A small network was trained on made-up records. Each row is its average activation on records with the value named, seen along a few directions.
Values that are neighbours, or in one group, have similar rows; names and order tell nothing.
In the rows, zero is written as 500.
Random noise pushes rows far along 18 fixed directions. That doesn't count. These rows show it; they differ only by the noise:
[482 480 459 473 493 378 597 374 473 594 518 539 556 583 515 586 443 620
 526 409 428 638 558 622 494 501 512 432 462]
[360 373 530 353 471 591 626 483 433 478 596 424 651 635 622 659 493 566
 532 514 504 402 545 551 483 330 491 480 510]
[487 504 500 478 425 508 319 561 614 475 584 638 454 353 396 483 651 336
 581 485 558 507 708 401 562 590 513 486 535]
[570 646 703 637 473 319 315 476 700 548 530 734 596 542 531 446 571 273
 550 556 492 627 636 398 692 571 635 549 490]
[434 548 589 547 519 539 534 481 548 602 534 558 461 550 365 444 609 443
 566 602 479 406 433 372 532 501 459 582 569]
[585 398 440 615 454 678 547 638 590 345 506 469 520 442 609 429 497 539
 437 521 578 493 379 499 367 597 643 532 470]
[500 524 461 551 521 422 447 478 539 614 535 530 459 493 456 549 542 519
 570 523 598 567 424 373 706 475 782 420 434]
[640 568 494 684 462 623 597 454 479 529 496 579 451 708 568 467 540 511
 538 556 441 412 364 443 497 517 704 520 445]
[398 492 578 532 536 654 562 612 621 533 452 600 647 215 608 268 559 349
 522 705 670 473 337 357 601 619 532 698 505]
[459 449 570 562 472 427 437 420 550 663 568 548 277 585 387 551 483 564
 480 433 472 489 453 585 620 483 600 612 459]
[565 534 420 412 529 635 575 443 652 343 484 571 499 567 502 432 616 620
 448 539 451 516 385 541 568 625 411 442 518]
[610 725 536 406 654 542 580 505 124 628 616 608 426 479 296 423 509 416
 630 297 540 163 549 361 511 439 417 309 618]
[384 469 342 483 295 671 499 516 532 606 555 522 460 500 517 428 638 451
 577 627 419 363 469 487 575 523 469 478 487]
[474 512 538 606 452 551 530 537 567 410 692 448 708 638 601 631 455 480
 649 539 505 389 584 552 168 508 438 268 659]
[436 471 687 481 645 224 566 485 457 549 353 603 571 484 502 471 342 586
 462 277 657 773 482 588 324 486 539 586 393]
[663 639 552 362 568 462 763 568 421 318 465 600 633 539 473 218 506 520
 435 461 421 641 446 414 497 523 504 568 504]
[395 433 438 494 474 572 486 449 348 576 348 458 467 397 611 514 471 493
 481 497 486 424 450 507 520 459 551 649 387]
[428 388 464 393 497 511 582 392 477 583 347 576 642 615 507 664 659 560
 590 507 412 527 417 400 392 530 493 443 441]
[546 548 435 484 547 496 423 492 468 439 590 394 492 506 365 684 562 456
 589 567 510 414 693 416 528 424 441 274 582]
[357 460 529 571 533 591 393 418 588 446 483 414 431 311 543 539 421 497
 494 573 466 376 472 641 346 624 306 660 602]


Field P:
p9: [490 445 670 522 548 482 533 541 473 648 560 521 629 498 475 515 481 417
 432 471 477 400 545 533 453 496 330 518 584]
p2: [545 535 429 618 447 726 508 582 508 515 497 623 430 610 540 458 630 446
 598 506 668 434 458 347 430 531 623 442 468]
p11: [542 546 488 604 452 464 408 643 427 601 466 408 374 468 391 457 482 310
 531 686 536 442 558 427 527 423 423 456 476]
p7: [606 437 449 588 482 542 380 464 441 504 374 533 473 472 569 525 543 528
 350 344 393 505 462 416 555 579 604 637 409]
p3: [509 493 419 399 543 495 446 388 478 449 425 560 346 610 417 541 541 687
 467 250 500 606 480 523 412 504 471 477 457]
p1: [468 337 502 423 583 473 364 376 583 487 296 494 370 480 450 794 581 550
 430 468 581 557 652 618 514 526 296 465 411]
p10: [496 450 492 538 557 566 522 446 383 673 442 468 587 462 549 530 487 502
 378 419 403 376 477 466 658 443 393 637 536]
p6: [430 521 422 590 651 537 379 344 532 364 271 433 316 478 481 547 568 637
 356 413 593 663 517 398 533 482 567 716 391]
p5: [525 440 461 508 446 327 411 483 518 664 555 483 411 438 449 700 403 498
 617 521 561 539 514 641 459 535 552 271 492]
p8: [459 349 663 512 525 470 559 600 565 441 584 473 530 408 581 530 349 459
 518 465 700 635 647 614 322 443 563 692 529]
p4: [368 577 377 504 458 507 556 584 497 464 567 372 576 389 608 348 370 559
 596 537 628 520 385 570 340 499 476 348 602]
P is arranged as a ring.
Question: Going along P from p7 by way of its neighbour p6, in what order are p9, p2, p3, p8 met?
Answer: p9, p8, p3, p2
Question: List every value one step from p5, in the order listed.
Answer: p1, p4

Field U:
u4: [522 565 674 739 608 527 777 556 526 618 786 375 672 538 486 364 350 554
 431 641 455 466 354 409 573 475 580 693 712]
u16: [559 652 519 437 479 368 283 390 426 341 821 356 181 504 418 651 276 537
 542 453 389 392 712 736 607 423 556 446 589]
u7: [505 488 526 405 390 299 483 543 575 397 489 445 423 739 375 550 511 530
 587 529 363 672 433 418 391 381 686 503 429]
u5: [439 668 686 673 705 481 521 383 358 573 457 591 397 467 532 397 275 504
 408 321 639 427 668 681 408 456 291 665 492]
u15: [765 501 487 667 418 473 273 545 598 385 281 652 448 538 685 568 524 355
 475 528 482 533 463 598 384 680 664 357 262]
u6: [710 514 405 469 371 417 506 605 470 425 596 549 505 580 630 390 398 531
 377 328 532 655 626 688 746 451 678 309 392]
u11: [557 496 358 592 417 584 566 412 484 357 658 303 423 421 656 451 290 649
 359 514 273 554 488 704 544 588 583 701 583]
u14: [366 352 382 474 389 329 465 600 757 489 542 356 521 412 387 482 476 615
 529 604 480 724 433 608 360 552 395 378 533]
u13: [380 464 644 369 592 546 521 589 676 476 615 476 727 450 573 437 526 510
 404 551 578 434 374 480 695 526 348 472 674]
u3: [388 409 428 459 445 371 302 494 385 591 354 409 592 455 634 525 417 525
 407 297 413 499 422 546 432 457 466 449 467]
u12: [ 20 604 568 693 485 420 280 272 516 655 348 404 299 425 539 482 505 447
 534 577 609 519 558 449 565 354 555 886 443]
u1: [512 565 540 422 669 575 562 447 564 464 565 493 350 415 454 485 382 624
 540 519 694 430 390 679 521 530 432 475 548]
u10: [714 548 387 347 544 576 650 526 538 572 499 708 381 637 337 382 645 578
 464 480 555 504 440 570 707 562 314 293 415]
u2: [610 562 572 539 572 633 407 367 445 545 586 533 545 398 465 621 555 382
 480 513 274 252 631 426 698 573 297 595 703]
u8: [564 554 410 441 460 462 334 392 473 383 441 463 484 489 468 702 572 386
 593 569 397 466 749 489 499 478 457 384 527]
u9: [564 654 491 446 691 466 627 511 734 271 580 496 599 437 465 457 483 577
 565 652 746 637 432 538 506 607 420 199 573]
U is arranged as a line.
Question: Going along U from u12 by way of its neighbour u9, in what order are u4, u7, u5, u14, u2 met?
Answer: u5, u4, u7, u14, u2
Question: List every value one step from u6, in the order listed.
Answer: u13, u8
Question: What is the length, in steps, of the shortest route from u3 to u15?
Answer: 12
